A small network was shown many inputs. Here are its activations along a few directions, one row for each input.
Each table varies a few parts of the input and shows all the possible inputs, shuffled.
A made-up example of a description, with smaller parts first: one of 4 places along a line, together with either a single point or (one of 2 separate values, together with one of 5 places around a ring) or one of 11 places around a ring.
Shared parts are said once, and a part with two or three values counts as separate values.

Other details of the inputs shift rows strongly along three fixed directions, in all tables alike. That doesn't count.

Table:
r1: 2	-15	-11	9	8	10	-2	0	-15	-10	12	-27
r2: 12	5	4	22	3	18	-2	-10	-23	15	42	-20
r3: -4	-22	-39	14	9	-25	-7	-19	-34	-11	1	-6
r4: 16	17	-25	-2	8	-13	23	16	22	5	-16	59
r5: -15	-39	-23	-57	-54	-25	-8	-17	-14	-23	-24	-12
r6: -5	10	14	1	9	16	2	-3	-10	16	32	-33
r7: 0	5	43	3	-12	35	-17	-14	-21	15	37	-45
r8: -2	17	51	-2	-4	24	9	20	51	3	-18	12
r9: -1	-13	-33	-6	4	-31	9	6	6	-15	-37	56
r10: -14	18	18	-31	-17	-12	-3	1	29	-3	-39	31
r11: -6	1	-8	0	-12	-1	-14	-17	-26	-4	8	-19
r12: -9	-7	-61	2	23	-16	9	-8	-23	3	18	-14
r13: -3	11	5	0	8	-8	-3	-10	-1	14	11	-5
r14: -2	13	63	8	3	20	-6	2	29	14	6	-7
r15: 32	15	-29	28	26	12	22	5	-3	12	37	6
r16: 5	14	6	9	8	19	1	6	0	17	27	-27
r17: -2	-1	31	11	0	12	-15	-7	-1	2	11	-12
r18: 14	22	13	-11	-2	7	10	16	32	9	-16	18
r19: -4	3	26	-13	-14	-4	-7	6	24	-13	-39	34
r20: -8	0	-28	-21	-10	-26	-7	-8	-12	-10	-29	23
r21: 5	1	-29	17	32	-10	14	-7	-13	23	34	7
r22: 24	15	-38	32	25	7	22	4	-5	10	38	10
r23: 4	-2	7	14	13	-7	-9	0	2	4	7	3
r24: -6	0	19	-18	-14	-7	1	19	31	-11	-47	31
r25: -13	-23	-26	13	17	-11	-19	-14	-38	-4	21	-32
r26: -14	-8	60	-13	-26	20	-22	2	3	-4	-11	-29
r27: 8	4	-4	15	19	2	14	20	26	2	-5	23
r28: 1	-15	-41	16	34	-26	16	-1	-8	2	10	22
r29: 21	11	12	44	27	16	8	5	12	13	34	17
r30: -11	-20	-44	-11	-15	-24	6	0	-8	-29	-44	17
r31: 2	3	12	-6	-8	4	10	16	30	-12	-35	29
r32: -1	-1	33	13	6	33	-12	5	-4	3	30	-53
r33: -14	-5	20	-12	-18	12	-24	-15	-34	7	20	-54
r34: 8	-7	-19	5	-3	-1	8	6	5	-16	-13	10
r35: -9	18	39	-34	-35	5	-7	10	27	-2	-36	8
r36: 6	9	7	20	16	5	-13	-11	-19	21	45	-31
r37: 6	-47	-49	3	8	-19	14	-7	-19	-6	33	-3
r38: -10	14	83	0	-7	40	-14	1	27	9	10	-25
r39: 30	15	3	39	27	3	26	17	31	10	13	59
r40: -8	-17	-27	-8	-3	-19	4	4	-5	-19	-30	24
r41: -10	4	10	-24	-23	-13	-17	-11	-9	-5	-26	0
r42: 18	7	-48	19	17	-13	21	4	-10	6	17	28
r43: -20	-19	-45	-28	-23	-19	-7	-11	-38	-19	-26	-23
r44: 13	29	30	-11	-1	12	18	17	47	11	-18	21
r45: 11	9	8	24	7	10	-9	-14	-23	15	42	-26
r46: 25	16	2	25	39	6	32	22	47	13	7	41
r47: -14	-4	45	-17	-38	19	-13	3	4	-17	-28	-16
r48: -33	-16	-7	-37	-35	-18	-36	-24	-46	-17	-20	-52
r49: -19	-16	-4	-7	1	-5	-3	1	-6	-7	-10	-13
r50: -8	-8	-26	-37	-26	-12	-5	-5	-17	-18	-37	-9
Description of these inputs: one of 2 separate values, together with either a single point or (one of 4 places along a line, together with one of 6 places along a line).
Q: Changing only the choice among 2 separate values turns r12 into r8. The same change can be made to r7. Which row results?
A: r9
Q: Which other rows does r25 become when the place on the line of 4 takes its other values? List them by row number.
A: r19, r29, r38
Q: Which other rows does r21 become when the place on the line of 6 takes its other values? List them by row number.
A: r6, r10, r12, r13, r44

Table:
r51: 12	38	51	-3	-3	26	5	10	37	22	6	13
r52: 6	-22	-45	18	29	-24	17	8	3	-12	-9	29
r53: 6	-21	-41	14	24	-22	14	9	0	-13	-9	25
r54: 5	-18	-39	21	26	-14	10	8	-11	-6	10	13
r55: 10	-7	-14	24	30	-20	7	1	5	8	14	30
r56: 12	7	13	22	9	28	-2	-6	-15	16	48	-29
r57: -27	-8	-5	-30	-26	-5	-27	-21	-41	-5	-4	-60
r58: 11	12	17	20	18	31	0	-4	-10	23	60	-34
r59: 11	36	47	-1	-7	18	0	10	35	16	-8	22
r60: -1	-24	-49	15	24	-32	11	5	2	-18	-20	34
r61: 1	-17	-40	18	26	-23	15	6	-4	-6	-5	27
r62: 17	27	51	0	-16	29	8	15	40	10	0	17
r63: -19	-15	0	-25	-30	11	-20	-18	-37	-9	12	-67
r64: -25	-15	-5	-22	-24	3	-24	-25	-49	-4	13	-69
r65: -20	0	9	-60	-56	-14	-9	0	16	-22	-74	15
r66: 0	-20	-33	19	26	-21	10	4	-5	-11	-5	20
r67: 16	34	56	6	-9	27	6	10	40	17	1	25
r68: -21	-2	15	-54	-54	-16	-15	-4	10	-25	-72	19
r69: 7	15	14	18	12	19	-7	-9	-17	19	41	-28
Q: Describe the family of inputs behind these rows.
A: either a single point or one of 6 places around a ring or (one of 2 separate values, together with one of 6 places along a line)
Q: Start at r54 and move only the place on the ring of 6, one step at a time. The first step leads to r53. Which rows follow, in order?
A: r52, r60, r66, r61
